These are the activations of a small network on made-up records, seen along a few directions, one row for each record.
Records have a field called Y. Each example row is followed by its value.
The largest differences between rows may come from other fields.
(in the rows, 500 means zero)
Strong random noise was added to every row along 20 fixed directions; ignore it. To show where, here is one row again and again, with new noise each time:
661, 121, 582, 662, 387, 423, 503, 545, 519, 511, 426, 321, 804, 512, 497, 671, 536, 528, 606, 496, 396, 683, 430, 832, 826, 586, 430, 381, 560, 518, 378, 271, 355
582, 628, 440, 371, 359, 568, 105, 458, 481, 225, 697, 685, 497, 459, 403, 495, 385, 417, 355, 341, 362, 350, 272, 355, 574, 239, 531, 630, 321, 399, 167, 433, 523
395, 615, 592, 629, 625, 617, 433, 752, 293, 463, 621, 686, 408, 462, 515, 271, 429, 701, 412, 461, 584, 766, 245, 660, 602, 641, 92, 388, 542, 348, 602, 793, 616
589, 439, 363, 550, 364, 522, 675, 612, 393, 759, 607, 363, 471, 273, 367, 433, 361, 537, 541, 465, 461, 610, 689, 646, 621, 621, 362, 307, 607, 626, 689, 600, 509
573, 261, 765, 714, 555, 616, 733, 732, 531, 422, 623, 471, 467, 297, 378, 389, 546, 510, 297, 505, 586, 581, 458, 964, 678, 755, 286, 775, 422, 474, 406, 485, 495
606, 361, 448, 685, 549, 410, 318, 691, 405, 542, 653, 433, 652, 597, 694, 410, 630, 575, 576, 640, 401, 556, 322, 611, 708, 639, 380, 292, 611, 301, 453, 479, 330
693, 259, 516, 473, 280, 588, 583, 400, 575, 417, 565, 368, 575, 408, 520, 497, 394, 707, 391, 680, 556, 602, 438, 560, 544, 698, 482, 413, 492, 516, 526, 344, 623
456, 479, 442, 591, 544, 805, 543, 571, 522, 534, 439, 363, 595, 561, 530, 686, 405, 437, 472, 491, 498, 484, 565, 545, 343, 405, 504, 616, 423, 586, 520, 330, 642
490, 360, 607, 128, 484, 415, 655, 511, 437, 646, 199, 551, 306, 352, 571, 581, 309, 446, 707, 408, 523, 481, 670, 575, 329, 386, 756, 494, 409, 444, 395, 756, 700
538, 440, 677, 470, 428, 351, 487, 383, 405, 448, 431, 474, 490, 654, 240, 490, 878, 315, 550, 361, 611, 398, 379, 437, 606, 529, 448, 563, 291, 414, 517, 603, 517
475, 417, 452, 650, 454, 490, 673, 695, 414, 517, 549, 381, 518, 665, 578, 466, 610, 473, 439, 550, 209, 548, 557, 432, 536, 582, 630, 602, 549, 641, 844, 334, 382
346, 358, 671, 235, 678, 613, 456, 291, 683, 214, 363, 623, 651, 355, 438, 645, 232, 719, 390, 401, 487, 469, 679, 334, 444, 58, 569, 427, 416, 701, 318, 325, 754
392, 199, 385, 483, 287, 265, 399, 542, 443, 548, 360, 567, 483, 716, 228, 333, 616, 364, 480, 264, 216, 555, 529, 315, 489, 521, 478, 450, 564, 512, 529, 565, 492
571, 632, 463, 564, 524, 680, 364, 587, 442, 323, 793, 335, 479, 501, 430, 340, 461, 604, 472, 804, 598, 545, 236, 241, 614, 503, 366, 232, 315, 472, 419, 597, 628
610, 231, 752, 432, 500, 427, 432, 469, 507, 535, 579, 397, 830, 427, 502, 489, 697, 609, 536, 670, 586, 533, 214, 620, 618, 448, 526, 519, 501, 376, 385, 527, 455
405, 320, 430, 538, 578, 381, 493, 407, 560, 493, 470, 624, 514, 578, 752, 514, 612, 584, 570, 420, 320, 448, 491, 492, 535, 560, 430, 595, 434, 525, 625, 520, 362
602, 549, 518, 574, 521, 474, 217, 505, 546, 379, 558, 563, 787, 483, 666, 571, 417, 407, 374, 540, 328, 563, 407, 522, 547, 416, 564, 548, 724, 521, 522, 317, 231
410, 305, 546, 563, 383, 269, 357, 450, 509, 585, 430, 451, 521, 561, 388, 342, 533, 464, 416, 317, 287, 696, 684, 582, 605, 563, 687, 329, 779, 488, 658, 622, 273
427, 376, 431, 487, 596, 395, 447, 509, 430, 497, 521, 609, 564, 581, 773, 510, 520, 696, 738, 515, 200, 525, 382, 421, 627, 240, 646, 375, 424, 538, 523, 415, 429
560, 541, 828, 541, 733, 317, 417, 477, 591, 199, 527, 446, 472, 765, 834, 515, 917, 515, 393, 813, 777, 367, 351, 478, 656, 942, 339, 595, 434, 222, 393, 494, 299
347, 489, 526, 561, 563, 521, 495, 300, 532, 403, 261, 486, 750, 597, 333, 701, 476, 543, 571, 540, 522, 718, 359, 179, 620, 722, 133, 520, 331, 760, 756, 632, 608
645, 315, 465, 667, 439, 571, 554, 227, 533, 421, 682, 527, 520, 562, 514, 346, 859, 465, 408, 410, 437, 249, 449, 492, 349, 342, 726, 609, 336, 494, 847, 268, 480

741, 304, 358, 595, 299, 419, 443, 449, 538, 411, 731, 431, 531, 510, 459, 307, 589, 596, 347, 644, 287, 340, 560, 348, 589, 648, 759, 433, 537, 441, 572, 198, 459 -> y5
433, 456, 492, 259, 279, 361, 532, 721, 384, 578, 622, 389, 349, 567, 426, 541, 521, 629, 462, 390, 290, 370, 601, 498, 678, 498, 777, 645, 465, 327, 254, 508, 527 -> y28
350, 471, 432, 794, 711, 585, 496, 482, 603, 735, 365, 584, 642, 462, 421, 507, 464, 362, 682, 583, 449, 629, 489, 559, 412, 450, 439, 663, 533, 703, 401, 416, 432 -> y19
488, 455, 661, 565, 491, 626, 548, 673, 506, 273, 498, 446, 367, 612, 237, 493, 507, 485, 251, 394, 547, 432, 688, 621, 567, 486, 579, 591, 448, 429, 204, 162, 701 -> y4
642, 323, 316, 558, 365, 606, 431, 513, 636, 461, 455, 635, 530, 430, 519, 499, 312, 364, 404, 570, 420, 460, 392, 535, 299, 616, 387, 739, 478, 512, 273, 295, 564 -> y31
445, 511, 704, 381, 525, 528, 391, 240, 777, 341, 367, 535, 471, 383, 640, 552, 270, 547, 331, 643, 585, 616, 501, 538, 386, 674, 710, 717, 528, 489, 381, 627, 450 -> y13
431, 348, 471, 546, 604, 267, 540, 414, 600, 608, 521, 624, 612, 356, 155, 272, 586, 482, 668, 672, 471, 542, 458, 242, 578, 292, 326, 341, 529, 777, 290, 469, 468 -> y18
390, 458, 414, 319, 508, 491, 572, 530, 516, 701, 793, 236, 564, 359, 543, 454, 623, 544, 480, 397, 487, 314, 601, 458, 508, 352, 450, 450, 466, 541, 724, 917, 322 -> y29
727, 572, 519, 643, 175, 637, 714, 177, 447, 542, 326, 570, 221, 416, 331, 421, 392, 427, 571, 365, 824, 810, 473, 863, 380, 590, 449, 255, 509, 601, 733, 464, 661 -> y21
726, 404, 511, 506, 315, 561, 457, 627, 561, 245, 786, 413, 674, 337, 352, 306, 429, 294, 304, 635, 384, 553, 193, 410, 484, 248, 494, 465, 503, 668, 477, 446, 359 -> y8
603, 424, 330, 552, 421, 507, 464, 366, 523, 485, 397, 312, 503, 643, 420, 538, 576, 333, 617, 494, 558, 422, 562, 342, 420, 456, 506, 190, 422, 535, 531, 480, 542 -> y3
531, 539, 542, 373, 422, 638, 821, 290, 594, 335, 488, 421, 89, 423, 550, 487, 394, 560, 565, 489, 694, 516, 616, 577, 398, 276, 612, 289, 251, 680, 467, 479, 648 -> y15
354, 450, 381, 673, 729, 695, 401, 721, 619, 525, 464, 402, 523, 666, 575, 649, 497, 380, 418, 513, 480, 285, 702, 522, 444, 608, 365, 733, 421, 422, 168, 303, 541 -> y22
686, 337, 562, 654, 649, 694, 500, 404, 567, 266, 462, 571, 529, 321, 588, 485, 363, 444, 397, 423, 458, 440, 591, 683, 356, 424, 771, 491, 408, 434, 723, 405, 598 -> y26
328, 303, 584, 614, 791, 290, 532, 387, 600, 632, 411, 601, 789, 429, 573, 563, 651, 581, 531, 381, 321, 491, 708, 583, 679, 542, 432, 623, 658, 658, 693, 486, 231 -> y9
670, 295, 412, 552, 350, 537, 417, 347, 514, 261, 452, 418, 653, 526, 346, 540, 455, 405, 534, 472, 376, 506, 350, 293, 563, 488, 561, 359, 292, 569, 624, 442, 581 -> y14
341, 422, 417, 453, 527, 425, 471, 607, 407, 596, 369, 462, 443, 751, 659, 703, 593, 605, 636, 345, 351, 393, 619, 507, 632, 603, 541, 593, 394, 337, 386, 468, 524 -> y24
354, 637, 702, 407, 408, 469, 457, 606, 404, 606, 401, 305, 547, 621, 302, 650, 480, 579, 499, 595, 519, 674, 480, 444, 712, 674, 656, 651, 517, 433, 369, 576, 568 -> y1
391, 633, 583, 507, 547, 621, 521, 142, 346, 562, 278, 624, 554, 571, 357, 625, 589, 682, 662, 330, 694, 587, 390, 434, 489, 452, 475, 464, 287, 477, 822, 586, 848 -> y7
581, 445, 637, 275, 312, 377, 488, 493, 499, 457, 523, 460, 586, 356, 372, 579, 445, 461, 375, 404, 452, 520, 546, 534, 684, 530, 471, 581, 551, 591, 447, 530, 393 -> y6
401, 359, 604, 532, 397, 599, 443, 459, 557, 405, 571, 254, 755, 678, 288, 513, 599, 697, 381, 602, 560, 673, 375, 410, 593, 322, 476, 284, 581, 576, 409, 263, 577 -> y33
516, 681, 401, 271, 405, 577, 210, 478, 509, 565, 658, 484, 586, 564, 446, 457, 508, 397, 380, 546, 552, 301, 496, 215, 237, 107, 591, 438, 664, 462, 250, 337, 551 -> y35
686, 610, 627, 448, 496, 460, 694, 385, 481, 447, 528, 664, 431, 316, 701, 497, 478, 561, 421, 519, 544, 453, 583, 669, 466, 553, 671, 616, 596, 531, 798, 334, 443 -> y27
507, 506, 639, 482, 503, 482, 282, 288, 708, 579, 709, 368, 647, 394, 492, 346, 582, 597, 342, 803, 704, 497, 409, 446, 459, 624, 607, 552, 644, 397, 353, 609, 344 -> y25
301, 578, 376, 434, 498, 558, 534, 502, 639, 536, 404, 364, 470, 639, 753, 741, 382, 517, 501, 364, 464, 550, 695, 561, 391, 391, 440, 444, 648, 637, 530, 501, 342 -> y17

Here are new rows. What is Y for each?
477, 502, 653, 586, 537, 347, 730, 546, 460, 361, 388, 479, 93, 670, 555, 396, 593, 516, 683, 497, 561, 641, 622, 645, 686, 454, 564, 153, 411, 550, 362, 425, 452 -> y25
393, 536, 485, 274, 487, 535, 464, 372, 698, 347, 350, 348, 505, 487, 481, 819, 209, 589, 483, 579, 479, 476, 724, 271, 619, 578, 527, 513, 376, 663, 222, 440, 597 -> y13
385, 525, 348, 496, 552, 641, 250, 615, 591, 257, 638, 461, 417, 542, 644, 348, 251, 477, 238, 455, 223, 460, 583, 281, 308, 395, 775, 478, 534, 456, 593, 618, 448 -> y4
470, 324, 480, 692, 929, 587, 393, 287, 677, 345, 520, 642, 884, 379, 684, 516, 638, 493, 471, 461, 531, 320, 388, 448, 363, 414, 253, 579, 410, 543, 831, 607, 416 -> y7
525, 420, 727, 480, 655, 352, 436, 496, 398, 646, 347, 527, 735, 492, 123, 502, 747, 376, 543, 423, 597, 324, 697, 513, 528, 360, 684, 498, 617, 352, 367, 383, 618 -> y21
453, 363, 614, 635, 612, 444, 553, 720, 454, 447, 614, 688, 561, 367, 474, 241, 495, 608, 492, 562, 358, 707, 222, 610, 636, 467, 318, 529, 524, 560, 520, 633, 411 -> y5
454, 286, 461, 436, 424, 493, 588, 414, 451, 531, 264, 622, 622, 326, 423, 724, 251, 589, 646, 67, 320, 664, 611, 736, 654, 251, 395, 399, 467, 689, 580, 485, 575 -> y18
384, 593, 676, 323, 478, 377, 664, 609, 325, 503, 572, 580, 221, 530, 513, 367, 619, 703, 505, 255, 516, 539, 606, 701, 597, 197, 615, 322, 577, 408, 499, 567, 495 -> y24
544, 597, 457, 387, 443, 464, 604, 769, 437, 755, 688, 379, 574, 571, 899, 691, 695, 379, 583, 573, 346, 254, 443, 687, 439, 350, 707, 917, 601, 451, 410, 308, 163 -> y14
426, 870, 613, 474, 431, 702, 291, 424, 436, 403, 536, 632, 565, 592, 474, 669, 395, 551, 429, 469, 539, 648, 223, 536, 527, 199, 582, 712, 496, 530, 273, 242, 543 -> y15
365, 406, 360, 509, 582, 312, 673, 399, 592, 542, 441, 479, 173, 643, 820, 520, 708, 404, 823, 373, 437, 380, 582, 527, 576, 505, 378, 443, 233, 625, 484, 689, 239 -> y19
436, 512, 349, 531, 561, 534, 355, 231, 610, 702, 496, 549, 599, 428, 467, 511, 424, 707, 572, 545, 642, 508, 653, 474, 468, 449, 335, 244, 641, 522, 372, 383, 597 -> y31
498, 625, 502, 325, 369, 567, 533, 334, 542, 245, 571, 382, 383, 536, 567, 672, 485, 467, 408, 332, 475, 408, 496, 381, 617, 447, 480, 569, 233, 649, 596, 567, 421 -> y9
480, 658, 594, 395, 454, 510, 543, 367, 501, 578, 622, 463, 586, 450, 454, 574, 645, 662, 455, 578, 775, 474, 384, 498, 555, 627, 265, 599, 493, 470, 537, 589, 546 -> y8
483, 284, 600, 537, 502, 273, 431, 413, 682, 400, 326, 423, 500, 703, 560, 477, 611, 375, 659, 645, 499, 668, 408, 528, 589, 448, 535, 285, 558, 574, 141, 421, 251 -> y9
486, 672, 469, 205, 88, 409, 485, 544, 360, 587, 491, 455, 513, 761, 459, 591, 573, 489, 441, 327, 522, 639, 394, 477, 452, 231, 346, 328, 790, 578, 487, 335, 432 -> y13
487, 691, 703, 575, 541, 507, 721, 560, 459, 547, 616, 586, 311, 305, 408, 377, 470, 501, 618, 603, 545, 683, 360, 734, 621, 256, 642, 613, 431, 667, 353, 479, 388 -> y24
576, 227, 667, 320, 418, 433, 444, 428, 548, 477, 337, 594, 710, 366, 293, 411, 409, 457, 482, 556, 508, 593, 323, 434, 328, 332, 658, 553, 552, 488, 406, 566, 654 -> y1
385, 511, 559, 318, 559, 429, 694, 508, 408, 647, 377, 497, 508, 356, 334, 648, 493, 527, 602, 352, 562, 437, 677, 447, 610, 594, 313, 579, 396, 598, 611, 730, 625 -> y14
499, 749, 733, 315, 494, 427, 654, 414, 445, 638, 252, 649, 517, 394, 301, 711, 491, 442, 477, 413, 797, 506, 708, 638, 440, 552, 408, 690, 703, 540, 434, 386, 613 -> y14
536, 478, 669, 558, 570, 273, 473, 401, 333, 442, 370, 765, 426, 382, 204, 397, 533, 555, 468, 300, 357, 500, 678, 497, 785, 697, 686, 546, 454, 402, 671, 500, 618 -> y31
642, 371, 517, 626, 351, 337, 580, 505, 557, 486, 520, 615, 493, 502, 228, 321, 735, 291, 288, 441, 543, 406, 543, 574, 409, 695, 352, 703, 667, 487, 550, 353, 408 -> y1
436, 482, 744, 732, 821, 559, 730, 408, 541, 519, 387, 621, 422, 425, 665, 483, 677, 432, 533, 435, 588, 485, 557, 812, 410, 538, 655, 812, 381, 503, 776, 558, 413 -> y24
414, 656, 714, 369, 589, 587, 560, 540, 414, 466, 624, 179, 554, 443, 439, 561, 588, 467, 533, 485, 628, 554, 410, 485, 619, 252, 554, 356, 362, 558, 649, 869, 423 -> y15
506, 699, 322, 721, 474, 495, 542, 763, 323, 371, 476, 730, 271, 557, 681, 458, 264, 417, 419, 298, 110, 630, 624, 591, 556, 616, 573, 551, 641, 560, 818, 364, 362 -> y14
